A small network was shown many inputs. Here are its activations along a few directions, one row for each input.
In each table, some parts of the input vary, and every possible input appears once, in random order.
A made-up example of a description, with smaller parts first: values(2) and (point or ring(9) or (line(4) and ring(8))).
Shared parts are said once, and a part with two or three values counts as separate values.
In the rows, zero is written as 128.

Other details of the inputs vary at random and push rows far along two fixed directions, the same in every table; ignore that.

A family of inputs:
row 1: [127 119 128 121 120 127 131 146 139 120 123 129]
row 2: [109 117 129 130 130 116 147 136 133 125 113 135]
row 3: [139 130 131 139 130 127 112 117 117 139 136 115]
row 4: [140 131 130 141 132 133 118 116 110 138 131 122]
row 5: [130 126 127 117 122 122 139 146 132 121 128 135]
row 6: [108 124 134 124 135 115 147 139 135 127 118 134]
row 7: [114 121 137 143 136 127 127 108 103 136 123 117]
row 8: [126 122 125 121 116 121 131 146 139 124 126 132]
row 9: [130 120 122 123 120 125 137 145 132 120 122 137]
row 10: [128 124 127 124 124 127 129 147 144 122 123 130]
row 11: [128 122 121 124 118 126 136 145 132 122 123 137]
row 12: [136 135 124 140 129 133 116 118 110 138 132 119]
row 13: [124 147  95 104 136 143 116  22 164 103 145 153]
row 14: [108 118 129 131 133 118 145 137 135 126 113 136]
row 15: [125 126 124 124 118 124 132 146 144 127 126 132]
row 16: [114 125 140 144 138 122 120 110 114 140 126 112]
row 17: [108 116 133 128 127 111 141 135 140 127 116 130]
row 18: [131 130 132 137 125 135 112 118 114 138 137 114]
row 19: [106 119 137 121 131 118 149 137 130 122 118 132]
row 20: [131 118 128 122 119 121 132 144 139 122 126 133]
row 21: [130 149 105  97 142 139 119  22 164 102 147 153]
row 22: [126 128 127 118 119 125 140 147 133 125 130 136]
row 23: [107 112 134 126 124 110 141 135 136 125 117 131]
row 24: [140 132 130 141 135 135 116 118 112 138 130 122]
row 25: [136 129 129 138 130 138 116 117 107 132 131 118]
row 26: [125 129 128 117 122 130 138 147 133 121 126 132]
row 27: [125 127 122 127 124 134 135 148 138 123 122 136]
row 28: [133 122 123 126 125 126 138 145 137 122 122 136]
row 29: [131 118 130 122 119 121 132 143 139 123 124 135]
row 30: [126 127 124 124 122 125 129 147 145 126 124 131]
row 31: [137 127 137 136 129 134 112 116 114 135 134 116]
row 32: [115 128 140 137 135 118 130 109 102 140 131 117]
row 33: [133 135 130 138 129 133 109 120 118 138 134 114]
row 34: [106 112 136 126 126 116 141 135 137 123 115 129]
row 35: [126 132 125 120 123 126 140 147 137 126 129 135]
row 36: [140 132 127 141 136 134 116 118 112 137 132 120]
row 37: [133 132 127 138 128 138 116 117 107 134 131 118]
row 38: [129 123 125 123 121 122 131 146 143 124 124 131]
row 39: [130 131 126 120 129 125 137 149 138 124 126 134]
row 40: [130 129 130 120 130 128 138 148 138 121 126 133]
row 41: [134 136 125 142 132 137 116 119 113 140 134 121]
row 42: [136 134 130 139 132 129 109 119 118 139 134 115]
row 43: [116 132 139 139 139 119 130 110 107 142 130 116]
row 44: [132 124 129 117 124 122 140 146 133 121 129 135]
row 45: [120 136 101  80 134 137 138  51 186  82 137 166]
row 46: [126 122 122 125 117 128 138 146 133 123 124 138]
row 47: [126 133 126 121 126 128 138 149 139 127 128 135]
row 48: [124 128 128 118 122 132 139 147 134 122 128 134]
row 49: [137 131 133 139 133 132 110 118 118 136 134 114]
row 50: [132 136 129 140 129 132 110 119 119 142 137 116]
row 51: [139 132 134 139 133 130 110 118 119 140 133 117]
row 52: [135 141 129 133 131 130 119 119 110 140 138 117]
row 53: [140 137 132 134 134 129 120 118 111 138 138 118]
row 54: [115 126 138 144 138 119 120 111 114 143 126 113]
row 55: [138 131 131 139 133 129 110 118 119 139 135 115]
row 56: [131 123 127 127 127 132 136 146 137 121 119 137]
row 57: [129 120 126 121 117 121 131 145 139 122 125 132]
row 58: [129 131 128 120 128 128 137 149 137 122 125 133]
row 59: [132 131 131 136 125 134 110 118 113 136 135 113]
row 60: [114 132 141 139 142 124 128 111 108 139 129 115]
row 61: [124 122 124 124 120 134 137 146 134 121 123 136]
row 62: [139 134 136 132 130 129 121 116 107 137 138 121]
row 63: [121 134  95  90 136 140 134  51 190  83 131 169]
row 64: [138 133 138 132 133 136 120 117 108 135 136 119]
row 65: [127 134 125 120 127 126 137 149 138 126 126 134]
row 66: [124 126 126 125 121 129 130 148 145 125 125 131]
row 67: [139 131 134 139 129 128 112 116 117 140 134 117]
row 68: [132 129 131 120 130 126 138 148 138 125 125 137]
row 69: [135 136 124 141 132 135 114 119 112 139 132 120]
row 70: [138 134 126 141 134 134 115 119 112 137 131 120]
row 71: [134 135 128 138 126 128 111 118 117 140 135 114]
row 72: [140 127 128 139 129 131 118 116 106 135 134 121]
row 73: [132 129 128 120 130 125 138 148 138 124 127 135]
row 74: [125 122 125 122 115 123 132 145 140 125 128 133]
row 75: [132 142 132 135 133 137 118 120 112 139 139 118]
row 76: [130 130 126 119 125 123 139 147 136 124 126 133]
row 77: [138 133 126 140 131 132 117 117 110 137 132 119]
row 78: [138 127 133 138 131 138 117 116 108 133 130 121]
row 79: [131 129 133 120 130 129 138 148 138 122 125 135]
row 80: [108 113 130 128 126 115 147 135 129 124 114 136]
row 81: [129 117 130 122 122 127 132 146 140 120 124 130]
row 82: [127 128 126 117 120 123 139 147 132 123 128 135]
row 83: [131 118 126 124 124 132 137 146 133 118 121 135]
row 84: [126 127 122 126 124 132 134 148 137 122 120 135]
row 85: [140 128 131 139 129 132 118 115 107 136 132 123]
row 86: [128 126 129 116 124 129 139 147 133 119 126 132]
row 87: [126 133 127 119 126 129 137 149 137 123 126 133]
row 88: [129 124 123 126 126 131 135 148 137 120 120 135]
row 89: [138 131 136 139 133 133 110 118 118 137 133 116]
row 90: [115 126 136 146 140 126 125 110 107 138 123 117]
Each input here is: values(3) and ring(5) and (point or line(5)).
Changing only the values(3) part turns row 47 into row 50. The same change can be made to row 22. Which row results?
> row 74
Changing only the values(3) part turns row 72 into row 44. The same change can be made to row 27. Which row results?
> row 75
Changing only the values(3) part turns row 17 into row 2. The same change can be made to row 16. Which row results?
> row 90
Change only the ring(5) part in row 49. List by row number the other rows that result.
> row 3, row 20, row 55, row 81
Change only the values(3) part in row 68. List by row number the other rows that result.
> row 24, row 51
Change only the values(3) part in row 81. List by row number the other rows that result.
> row 45, row 83

A family of inputs:
row 91: [131 121 137 142 128 126 129 147 105 138 123 118]
row 92: [124 125 137 144 128 123 124 153 115 143 123 115]
row 93: [133 144 122 136 143 142 100  36 104 132 148 119]
row 94: [129 118 138 142 127 124 127 149 111 138 122 117]
row 95: [128 128 140 136 127 124 131 150 104 141 128 116]
row 96: [151 149 114 130 136 151  89  46 115 129 154 122]
row 97: [116 126 118 111 130 126 146 128 159 110 120 149]
row 98: [132 130 107  90 117 131 142 125 183  96 131 161]
row 99: [118 124 122 106 125 121 147 128 156 110 124 147]
row 100: [115 127 117 111 129 127 147 127 155 111 121 148]
row 101: [129 125 142 138 129 121 127 149 110 140 128 114]
row 102: [146 135 130 137 125 137 119 159 117 139 131 119]
row 103: [126 124 140 139 124 119 124 151 112 143 128 112]
row 104: [127 119 136 144 123 123 124 147 112 141 123 115]
row 105: [116 124 120 112 129 125 143 127 163 111 119 147]
Changing only one part turns row 93 into row 100. The same change can be made to row 96. Which row results?
> row 102
What do these inputs look like to the network?
> values(3) and (point or line(4))
Change only the line(4) part in row 97. List by row number the other rows that result.
> row 92, row 100, row 105
Change only the values(3) part in row 92. List by row number the other rows that result.
> row 103, row 104

A family of inputs:
row 106: [149 116 139 155 146 153 105  94  81 128 128 107]
row 107: [113 103 152 138 117 107 139 242 174 140 102 121]
row 108: [115 118 139 114 106  91 182 238 123 135 115 135]
row 109: [102 120 157 107 110 101 149 177 135 137 135 117]
row 110: [122 148 147 127 129 109 110  94  85 153 155  94]
row 111: [114 133 131 115 121 113 170 178 110 134 128 141]
row 112: [142 149 124 168 157 142 101 102 104 159 132 114]
row 113: [142 154 149 135 164 149 120 102  80 136 146 105]
row 114: [137 124 144 117 128 114 184 244 128 129 112 147]
row 115: [126 114 132 151 131 147 111  88  70 130 127 104]
row 116: [166 119 134 156 135 127 101  92  90 142 135 110]
row 117: [111 140  97 102 159 155 133  69 199  85 115 161]
row 118: [106 114  96  96 116 141 149  53 163  81 118 177]
row 119: [149 151 155 128 148 118 104 100  97 150 153  97]
row 120: [102 133 142 161 127 121  86  94 117 164 142  87]
row 121: [162 120 132 156 141 140 107  93  82 143 133 120]
row 122: [157 156 143 136 151 121 116 100  88 151 155 109]
row 123: [ 96  86 121  88  95 108 146 110 195  87 119 156]
row 124: [121 157 141 135 138 141 130  95  67 150 146 113]
row 125: [123  95 122 134 106 118 155 170 111 125 108 143]
row 126: [145  96 163 150 120 119 104 151 111 145 127 100]
row 127: [108 122 115 145 118 106 142 178 142 141 110 129]
row 128: [100 118 127 137 113 102 129 178 149 138 109 117]
row 129: [117 137 103 100 141 121 117  69 214  97 121 153]
row 130: [120 141 119  78 139 136 177 126 180  86 123 180]
row 131: [118 151 141 133 146 143 127  96  68 140 146 101]
row 132: [116  89 135 126  97  99 135 170 127 122 111 124]
row 133: [124 141  90 106 146 126 130  67 207 100 125 166]
row 134: [140 145 167 130 145 123 101  99 106 154 160  94]
row 135: [ 89 109 129 143 120 125 164 241 136 126  88 127]
row 136: [134 108 111  87 127 119 123  58 193  81 123 159]
row 137: [183 147  92 105  70 165 105 211 143 122 153 133]
row 138: [123 129 129 146 139 141 142 184 144 133 100 139]
row 139: [118 110  91  96 111 115 143  54 172  86 125 168]
row 140: [117 146 116 167 140 134 107  96  92 161 133 111]
row 141: [130 117 104  97 133 149 142  59 175  78 118 180]
row 142: [219 160 109 132  95 175  74 195 116 136 165 114]
row 143: [109 148 124 168 139 147 108  96  90 157 126 110]
What do these inputs look like to the network?
> values(2) and (point or (values(3) and line(6)))
Changing only the values(2) part turns row 114 into row 111. The same change can be made to row 129. Which row results?
> row 128
Change only the values(2) part in row 118. List by row number the other rows that result.
> row 141
